Each row below holds a small network's activations on one input, seen along a few directions.
In each table, some parts of the input vary, and every possible input appears once, in random order.
Descriptions start from the smaller parts, as in this example, which fits no table here: one of 3 separate values, together with either a single point or one of 9 places along a line or (one of 6 places along a line, together with one of 8 places around a ring).
Shared parts are said once, and a part with two or three values counts as separate values.

Other details of the inputs vary at random and push rows far along two fixed directions, the same in every table; ignore that.

Rows:
x1: [  6  12  13 -13  -1 -17 -15   7 -12  -1 -13   0 -16  11   5  -5]
x2: [ -2  -1  -7 -17  -1   0   1  18   7  -3  32  -6  23   5   3 -15]
x3: [ -4   0   4  24  -6   8  22   4   3   3 -19  18 -12 -14   0  22]
x4: [ -2  -6  -4  -8  -5   1 -14  25  18 -13  19 -13  14  15  -2  -7]
x5: [ -1 -15  -9  19 -17  10  19 -13  25 -14  -7 -17  13  12 -13  11]
x6: [  1  10   3 -15  18 -10 -17  -6 -23   9  -7   2 -13  -9   1  -7]
x7: [ -9  -4   6  10  -7  -5  27  -3 -20   4 -18  12  -1   7  -2   0]
x8: [  4  -4  -4  15 -11  -6  30 -31 -21   1 -28   0  -6   2  -3   5]
x9: [ -9 -15 -15   5 -15   7  15 -11  14  -4  15 -12  23   9  -3  -4]
x10: [-11   1   2  12  10  10  26 -11  -8   7 -21   8  -3 -10 -16   9]
x11: [ -8  -1  -8 -15  17   9  -9  21   9   1  27  -8  19 -10  -6  -9]
x12: [ -1   4   9   8 -14  -2  25 -13  -3  -5 -24  -3 -10   1  -8  16]
x13: [ -3  -2   0  14  16   6  13 -10 -12   8 -27   8  -6  -2 -14   1]
x14: [  5  12   5 -19   0 -18   2  -1 -25   4   3   2  -5  -5  10 -10]
x15: [  8  -4 -12 -17  -3  -5 -11   5   2  -1  24 -14  18   7   7 -17]
x16: [  8   6  -6 -12  -2   5 -18  17  20   1  29  -3   4 -17  10   5]
x17: [ -7 -13 -13   7 -21  10  29 -23   7  -1   8 -12  20   3  -6   6]
x18: [ -9 -10 -15   1   2  16   4 -17  12   2   8 -15  14  -7 -12   4]
x19: [ -5   1  11  10  -8  -2  23   6  -3  -7 -21   3  -6   5  -8  10]
x20: [-13 -20 -14  16 -16  11  29  -7   8  -6   3  -6  21  10  -8   2]
x21: [ -1   8  12 -12   2 -18  -3   5 -23   8  -2  11  -5   7   9 -15]
x22: [ -5   8   9 -10  19  -5 -12   2 -15  12  -4   7  -7  -6  -2  -8]
x23: [ -9 -10 -16   8  -3  17  18 -29   9   0   5 -17  14 -13 -16  14]
x24: [  9  11   7  -3   3  -8 -21   9  -6   9  -6  15 -23  -8  14   4]
x25: [  2  10  16  -9   1 -17 -15  11  -9  -3 -13   4 -15  14   4  -7]
x26: [  8   6  13  -4   6 -15 -11  23 -12  -5 -16   5 -12  15   2  -8]
x27: [  9   2   4  10  -9  -9  11 -16  -9  -7 -28  -6 -14   6  -5  10]
x28: [  4  -1  -8  -2   2   7 -23  25  22   0  24   5   4  -2   8   0]
x29: [  0  -1  20  -7   9  -4 -20 -29 -19  -5   3   8  -8  17  23 -26]
x30: [ 10   8  11  -4   5 -13 -11  18  -7  -5 -14   4  -9  16  -1  -8]
x31: [-12  -9 -11   6   6  18  10  -6  13   2  10  -7  18  -3 -17   3]
x32: [  6  12  12   1   7  -6 -15  20  -5   9  -4  23 -18  -5   9   3]
x33: [ -3  -1   2   4 -10  -7  20 -19 -19   5 -19   5  -5   6   1   0]
x34: [ 12   7   4   5  10  -4 -17  20  -1   6  -7  19 -16  -3   8   0]
x35: [ 12   0  -5  19  -6   1   5 -14   0   2 -19   6 -18 -13   3  18]
x36: [  6  15  12  -2   9  -6 -10  23  -4   7  -4  23 -18 -11  10   4]
x37: [  4   2   6  -6   8 -16  -2  17 -25   4  -9  11  -3  11   8 -18]
x38: [ 15  -1 -12  -5   1   4 -26  14  20   1  23  -5   3  -9  10   1]
x39: [ -9  -8 -15   2   0  19  18 -18  16   1  12 -17  19 -15 -14  10]
x40: [ 12   8   7   3   9  -9 -21  14  -3   8  -9  17 -20  -6  13   0]
x41: [ -3 -10 -10  15 -12  16   3  -1  30  -1  16  -2   9  -9   0  16]
x42: [  1   4   2 -14  -2  -1  -7  24  17 -11  21 -10  12   8  -3  -5]
x43: [ -7  -8  -3  19  12   9  19  -9 -10   5 -27   5  -3  -4 -14   5]
x44: [ -3   3  13  11  -8  -4  17  -1  -5  -4 -25   7 -10  13  -9   9]
x45: [ -2  -3  -4   8 -14  -6  24 -27 -18   1 -18   0  -4   2  -1   4]
x46: [ -7   2   4   5   7   3  12 -21 -16  11 -20   3  -8 -10 -10   8]
x47: [ -1   8  11 -11   4 -15   0  11 -24   7  -3  15  -4  10   6 -15]
x48: [ 11  12   4  -4   3 -11 -22   6  -9   6  -5  12 -24 -12  14   5]
x49: [  4  -1  -7  -4   0   4 -26  18  23   0  25   1   3  -5  11   0]
x50: [  9  -5 -10   2   4   6 -22  30  20  -2  21   2   6  -4   8  -1]
x51: [  2   2  -7 -24  -5  -4  -3   8   1   0  31 -11  19  -1   7 -13]
x52: [  0  -8 -11   5 -19   5   8 -14  18 -15   5 -23   9   7  -8  11]
x53: [ -1  -8 -10   3 -21   7  11 -13  20 -14  12 -24  14   4 -10  13]
x54: [ -2  -9  -7   4 -20   9  11  -9  23 -11  10 -21  15   7 -10  12]
x55: [-11 -17 -14  14 -16  12  29 -12  11  -5   4  -5  21  12  -9   1]
x56: [  3   0 -10 -21  -7  -7  -8   1  -2  -2  32 -14  17   1   7 -12]
x57: [ 11  12   5  -4   1  -9 -18   5  -8   6   1  11 -19 -15  13   8]
x58: [  0   1   2 -13  -6  -4 -16  15  17  -9  21 -14  11  11   0  -5]
x59: [ -6   2   7   5  -7  -7  29 -12 -16   5 -17   9  -2   0   0   0]
x60: [-15 -15 -14  13   1  19  15 -21  16   1   0 -10  15  -4 -16   7]
x61: [ 13   9   9 -10   1 -15 -14   7  -9  -3 -13  -4 -12  10   3  -5]
x62: [  3  10  15  -7   3 -14 -12  18 -10  -3 -13   8 -14  17   1  -7]
x63: [ -7   5   8  -7  20  -3  -8  13 -18  10  -5  10  -5  -5  -4  -8]
x64: [  4  -3 -15 -16  15   7 -21   3   9   3  23 -17  16  -6  -4 -11]
x65: [  1   9  18  -7   2 -15  -9  23 -14  -3 -11   8 -12  12   2  -5]
x66: [ -6   3   0  10   5   4  28 -30 -16   6 -26   1 -10 -19 -12  16]
x67: [ -3  -1   7  23  -5   4  12   5  -2   5 -19  21 -15  -8   1  18]
x68: [ -5  11   9 -13  21  -5  -7   5 -14  10  -4   7  -7 -11  -1  -7]
x69: [  1  -4   1  12  -3  -5  23  -8 -17   3 -23  11  -2  11  -3  -4]
x70: [ -6 -16 -15  23 -12  20   9   6  29  -5   9   0   9  -5  -3  17]
x71: [ -6  -7  -5   5 -16   9  16  -2  27 -13  10 -17  16   5 -10  10]
x72: [  2   7   5  -8  24  -7 -16   3 -17  11 -12   7  -9  -4  -1 -13]
x73: [ -4  -2  -5 -17   0  -3   0  24   2  -3  30  -5  21   3   5 -16]
x74: [ -4 -18 -16  15 -15   9  26 -18  11  -4   1 -11  21   8  -7   0]
x75: [  2  -6  12  -8   1   7 -33 -18  18 -21  23 -14   6  21  13 -18]
x76: [ -4   1  18  -6  27   6 -30 -32 -14  -1  -1   6 -12   4  13 -20]
x77: [  4   5   2  21 -11   3  24 -19  -3   3 -24  11 -21 -22   1  28]
x78: [  9  18  14 -17   0 -19  -7   7 -15  -5  -7  -2 -16  -1   5  -1]
x79: [  6  -2 -18 -17  15   4 -21  -1   6   0  25 -20  15 -10  -4 -10]
x80: [ -5   6   5  -8  21  -2 -12   8 -14   9  -7  10  -7   0  -4 -11]
x81: [ -1  -9  17  33  -2  17   1 -48   3  -5 -24  18 -24   1  14  12]
x82: [  7   2  -6  -9  -4   5 -23  14  19   3  28  -2   3 -11  10   5]
x83: [ -9  -7 -11 -11  15   9 -17  18   9   1  24  -9  17  -1  -5 -12]
x84: [  4   4  -3  -7   1   4 -18  21  23   1  28   2   5 -14  10   3]
Each input here is: one of 4 separate values, together with either a single point or (one of 4 places along a line, together with one of 5 places along a line).
Changing only the choice among 4 separate values turns x64 into x38. The same change can be made to x80. Which row results? -> x28
Changing only the choice among 4 separate values turns x34 into x30. The same change can be made to x24. Which row results? -> x1
Changing only the choice among 4 separate values turns x29 into x76. The same change can be made to x47. Which row results? -> x31
Start at x74 and move only the place on the line of 4, one step at a time. The first step leads to x9. Which rows follow, in order? -> x21, x59
Change only the choice among 4 separate values in x35. List by row number the other rows that result. -> x8, x27, x79
Start at x73 and move only the place on the line of 5, one step at a time. The first step leads to x2. Which rows follow, in order? -> x59, x51, x14
Change only the place on the line of 5 in x71. List by row number the other rows that result. -> x12, x19, x42, x78

Rows:
x85: [ 11  14  17 -25  20 -23 -38  14 -25   8   6  14 -15   7  25 -31]
x86: [ -1 -18 -23   6 -11  13  13   8  29 -16  29 -18  35  10  -9  -3]
x87: [ 4 -2  1 -1 -6 -9  2  9 -3 -2 -5  2  3 15  4 -9]
x88: [ -9  16  28  -2  17 -17   6   1 -38  14 -39  28 -25   4  -3  -5]
x89: [-10 -22 -24   5 -10  15  11  11  25 -12  28 -18  37   5 -10  -1]
x90: [  4  16  23   4  17 -15   2 -11 -42   9 -37  30 -28   1  12 -12]
x91: [  5  14  26   0   1 -23  -2 -21 -43  10 -31  20 -34   1  15  -1]
x92: [ -4 -12  -7  34 -12  15  52 -47  -1  -4 -39  -8  -2  -4 -24  25]
x93: [ 16  25  21  -1  15 -15 -28  17 -22  21 -20  37 -49 -22  25   9]
x94: [ 10   3  -1   7  12   8 -31  21  23   3   5   9 -17 -10   5  11]
x95: [ 10  14   4 -39  24 -17 -44  28 -18   5  22  -8  -1  -7   6 -25]
x96: [  8  -6 -19   8  -3  17 -18  11  44  -3  25 -12   4 -19  -3  24]
x97: [ 14  17  11  -1   8 -10 -32  47   2   8  -2  26 -26  -7  18   1]
x98: [ 5  3 -2 -2 -8 -6 13  7 -3 -3  1 -5  9  2 -3  0]
x99: [ -4  -9 -22 -16  -1  14  -6  -2  18   6  43 -16  30  -8  -1  -7]
x100: [ -9 -18 -20  -3   3  18  -8  -1  21  -4  42 -15  31  -3   1 -12]
x101: [ -7  -8  -8   2  -3  15   8   0  27 -15  26 -17  29   7  -9  -7]
x102: [-12  -7   7  36  -9   1  54 -23 -25  14 -58  22 -15   7 -18  21]
x103: [  8  -5 -20  11 -17  14  -4  28  42  -5  27  -5   8 -15   1  22]
x104: [  8   2   0  -7 -11 -14   6   6  -6   1  -2  -5   1   6   3  -4]
x105: [ -9 -12  -8  38 -39   7  57 -39   3  -9 -37  -5   1   7 -16  28]
x106: [-11  -4  20  28 -15   0  36 -33 -16  -4 -48  12 -20  16  -8  16]
x107: [ -1  -9   5  47  -8  21  22 -21  11   7 -36  26 -24 -18   1  36]
x108: [ 14  11  -8 -47  15 -14 -56  28  10  -6  46 -24  17   3  15 -29]
x109: [-17 -20  -7  41  -5  19  45 -38  -3  -3 -40  -3   0  -3 -24  20]
x110: [ 14  19   8 -32  19 -16 -30  14 -24   5  16   8  -8  -6  20 -25]
x111: [  8  22  11 -34  15 -28 -25  37 -32  19   5  13 -12   2  10 -20]
x112: [  3 -10 -16  -6  -9   8  -1 -14  19  -3  31 -21  21  -2   8  -5]
x113: [  3  22  30   2   8 -20  20 -10 -43   7 -48  22 -32  -1  -1   0]
x114: [ -2   3   7 -10 -10  -6   1  -7  -4  -9   0  -6  -4  10   3   2]
x115: [ 14  18  14 -27  30 -19 -37  21 -25   3  -1   9 -15   7   9 -28]
x116: [  7  22   9 -35  26 -23 -36  20 -29  15   2   7 -14  -5   3 -21]
x117: [  2   0   3  -8 -10  -9 -11  13  -1  -7   7  -1   3  19   7 -10]
x118: [-20  -9  -5  23 -15  17  52 -32   5   3 -23  -4   7  -6 -23  23]
x119: [ -7 -16 -10  35 -15  30  17  -1  47 -10   4   1   6 -10 -10  35]
x120: [ -3 -15 -14  -3 -11  15 -13 -10  27 -11  41 -18  24  11   7 -10]
x121: [-10 -20 -25  11 -11  20  23 -23  17  -3  22 -18  25 -12  -8   7]
x122: [ -1  -7 -11 -14 -11   7  -2   1  29 -11  35 -27  28   4  -1  -6]
x123: [  5   7 -10 -40   8 -14 -33  44  -2  -1  42 -11  16  -1  10 -23]
x124: [ -3  19  34 -14  23 -21 -12  17 -45   9 -32  24 -27   2   8 -16]
x125: [ -8 -19 -12   1 -12  16   6  -4  35 -16  27 -24  31  12  -7  -2]
x126: [ -9 -12 -20  -8   4  17  -9   0  21   2  41 -10  31  -2  -2 -13]
x127: [ -5  -5  -1  39 -18  19  33 -15  25  -3 -25   9 -12 -19 -10  48]
x128: [ -7 -10 -21  -9   8  16 -14   5  24  -2  32 -20  30   2 -14 -10]
x129: [  0  -3   1   7   4  -2   1 -15  -3  -3 -18  -4  -4   9  -3  -3]
x130: [-10   2   3  -2   0   0  17  -4 -11  -1 -11  -1  -1  -6  -6   3]
x131: [  4  -2   0  -4  -6  -3  -6 -15  -1  -5   1 -14  -2   6  -3   4]
x132: [  2  12  28   8   8 -20  -4 -19 -40   4 -54  20 -37  14   2   0]
Changing only one part turns x123 into x130. The same change can be made to x87. Which row results? -> x125
What do these inputs look like to the network? -> one of 2 separate values, together with one of 4 places along a line, together with either a single point or one of 5 places along a line
Which other rows agree with x119 in the place on the line of 4 and the choice among 2 separate values? List them by row number. -> x88, x101, x106, x124, x125
Change only the choice among 2 separate values in x126. List by row number the other rows that result. -> x99
Change only the place on the line of 5 in x100. List by row number the other rows that result. -> x85, x90, x120, x126
Change only the choice among 2 separate values in x118. List by row number the other rows that result. -> x88
